A small network was shown many inputs. Here are its activations along a few directions, one row for each input.
Each table varies a few parts of the input and shows all the possible inputs, shuffled.
A made-up example of a description, with smaller parts first: one of 3 separate values, together with either a single point or one of 9 places along a line or (one of 5 places around a ring, together with one of 6 places along a line).
Shared parts are said once, and a part with two or three values counts as separate values.
In the rows, 128 means zero.

Table:
row 1: 128; 131; 122; 129; 87; 124; 130; 144; 138; 129; 121; 119; 126; 138; 156
row 2: 133; 134; 135; 147; 123; 134; 122; 133; 131; 131; 127; 115; 115; 120; 146
row 3: 126; 149; 121; 135; 117; 125; 123; 137; 124; 133; 121; 132; 131; 115; 126
row 4: 112; 131; 132; 140; 113; 129; 117; 119; 129; 121; 121; 125; 115; 123; 139
row 5: 122; 111; 132; 141; 95; 127; 132; 135; 136; 139; 122; 130; 117; 147; 148
row 6: 193; 120; 142; 61; 191; 163; 110; 54; 173; 121; 240; 189; 210; 106; 94
row 7: 123; 121; 141; 130; 142; 137; 124; 144; 138; 128; 119; 116; 109; 124; 132
row 8: 130; 106; 129; 138; 104; 132; 131; 154; 143; 128; 118; 125; 122; 141; 146
row 9: 124; 123; 128; 119; 111; 131; 137; 151; 136; 150; 125; 118; 111; 151; 152
row 10: 114; 142; 127; 118; 129; 133; 121; 135; 129; 132; 123; 113; 110; 126; 143
row 11: 127; 120; 121; 149; 142; 113; 146; 113; 105; 128; 115; 117; 125; 135; 115
row 12: 184; 129; 135; 52; 182; 160; 106; 52; 173; 110; 239; 188; 214; 104; 92
row 13: 136; 118; 123; 143; 145; 121; 143; 127; 102; 117; 112; 120; 121; 133; 111
row 14: 122; 130; 135; 144; 127; 119; 121; 132; 120; 143; 126; 137; 124; 123; 120
row 15: 111; 124; 134; 112; 98; 113; 130; 141; 136; 137; 122; 119; 116; 148; 143
row 16: 128; 124; 129; 144; 134; 133; 124; 146; 128; 132; 117; 138; 127; 117; 117
row 17: 123; 130; 121; 117; 148; 116; 145; 128; 103; 114; 107; 116; 117; 133; 106
row 18: 114; 142; 133; 117; 135; 129; 126; 148; 122; 127; 114; 138; 121; 123; 115
row 19: 136; 137; 109; 134; 129; 112; 142; 117; 104; 120; 115; 110; 127; 125; 117
row 20: 119; 129; 114; 140; 133; 109; 142; 111; 105; 118; 111; 116; 130; 131; 115
row 21: 104; 144; 131; 124; 132; 120; 128; 134; 126; 138; 117; 135; 125; 125; 119
row 22: 119; 131; 135; 136; 122; 134; 116; 138; 129; 108; 118; 124; 118; 122; 140
row 23: 122; 115; 123; 128; 94; 129; 127; 151; 143; 118; 115; 124; 127; 137; 146
row 24: 117; 125; 140; 152; 127; 130; 122; 127; 133; 129; 124; 121; 118; 126; 144
row 25: 125; 138; 129; 141; 127; 136; 122; 140; 120; 145; 122; 132; 130; 122; 126
row 26: 137; 125; 110; 141; 142; 120; 143; 119; 100; 133; 118; 112; 121; 133; 119
Question: What is each input in this table made of?
Answer: one of 2 separate values, together with either a single point or (one of 3 separate values, together with one of 4 places along a line)
Question: Changing only the choice among 2 separate values turns row 25 into row 3. The same change can be made to row 6. Which row results?
Answer: row 12

Table:
row 27: 178; 148; 116; 129; 142; 152; 106; 107; 147; 115; 179; 182; 236; 120; 123
row 28: 157; 144; 126; 81; 152; 151; 110; 82; 157; 127; 192; 147; 200; 126; 128
row 29: 158; 81; 155; 120; 156; 137; 131; 81; 154; 147; 183; 160; 131; 139; 112
row 30: 110; 136; 149; 117; 108; 149; 123; 197; 153; 126; 106; 106; 101; 139; 175
row 31: 117; 132; 125; 152; 185; 123; 144; 124; 78; 108; 87; 99; 104; 122; 97
row 32: 107; 145; 141; 133; 71; 143; 92; 146; 156; 139; 130; 118; 87; 118; 182
row 33: 103; 143; 99; 158; 136; 108; 128; 117; 89; 113; 98; 146; 120; 78; 76
row 34: 96; 145; 114; 133; 148; 105; 129; 88; 91; 119; 106; 110; 91; 90; 87
row 35: 152; 96; 54; 120; 66; 72; 198; 131; 94; 122; 92; 68; 152; 222; 162
row 36: 109; 140; 135; 164; 59; 146; 89; 176; 151; 131; 110; 151; 130; 116; 166
row 37: 109; 128; 142; 142; 182; 105; 157; 128; 82; 149; 91; 115; 78; 130; 80
row 38: 166; 100; 137; 82; 154; 143; 126; 97; 156; 92; 182; 144; 149; 116; 113
row 39: 102; 125; 171; 134; 107; 131; 132; 190; 157; 175; 109; 117; 86; 149; 163
Question: What is each input in this table made of?
Answer: either a single point or (one of 3 separate values, together with one of 4 places along a line)
Question: Which other rows does row 32 become when the choice among 3 separate values takes its other values? List them by row number.
Answer: row 28, row 34

Table:
row 40: 152; 97; 101; 115; 117; 108; 155; 102; 132; 109; 144; 125; 163; 153; 127
row 41: 156; 113; 102; 119; 138; 100; 156; 88; 105; 106; 135; 120; 139; 145; 108
row 42: 67; 148; 111; 175; 69; 104; 132; 189; 96; 131; 38; 91; 70; 132; 152
row 43: 135; 139; 157; 125; 126; 156; 97; 137; 165; 128; 155; 140; 139; 106; 149
row 44: 116; 144; 162; 120; 157; 160; 95; 138; 148; 122; 144; 153; 127; 94; 120
row 45: 80; 118; 143; 155; 100; 105; 160; 199; 104; 162; 46; 65; 38; 175; 163
row 46: 124; 145; 151; 147; 172; 152; 105; 132; 126; 138; 138; 160; 125; 86; 101
row 47: 144; 116; 97; 123; 158; 114; 149; 83; 90; 117; 127; 110; 135; 129; 92
row 48: 131; 145; 116; 127; 176; 123; 139; 107; 99; 126; 128; 126; 135; 114; 97
row 49: 131; 129; 145; 118; 100; 149; 98; 123; 171; 132; 163; 151; 149; 132; 162
row 50: 159; 106; 112; 106; 94; 128; 133; 124; 146; 120; 154; 137; 160; 156; 146
row 51: 146; 114; 122; 101; 86; 133; 124; 126; 169; 132; 166; 144; 151; 141; 158
row 52: 124; 149; 144; 133; 172; 131; 121; 116; 114; 142; 129; 141; 133; 99; 87
Question: What is each input in this table made of?
Answer: either one of 2 separate values or one of 11 places around a ring
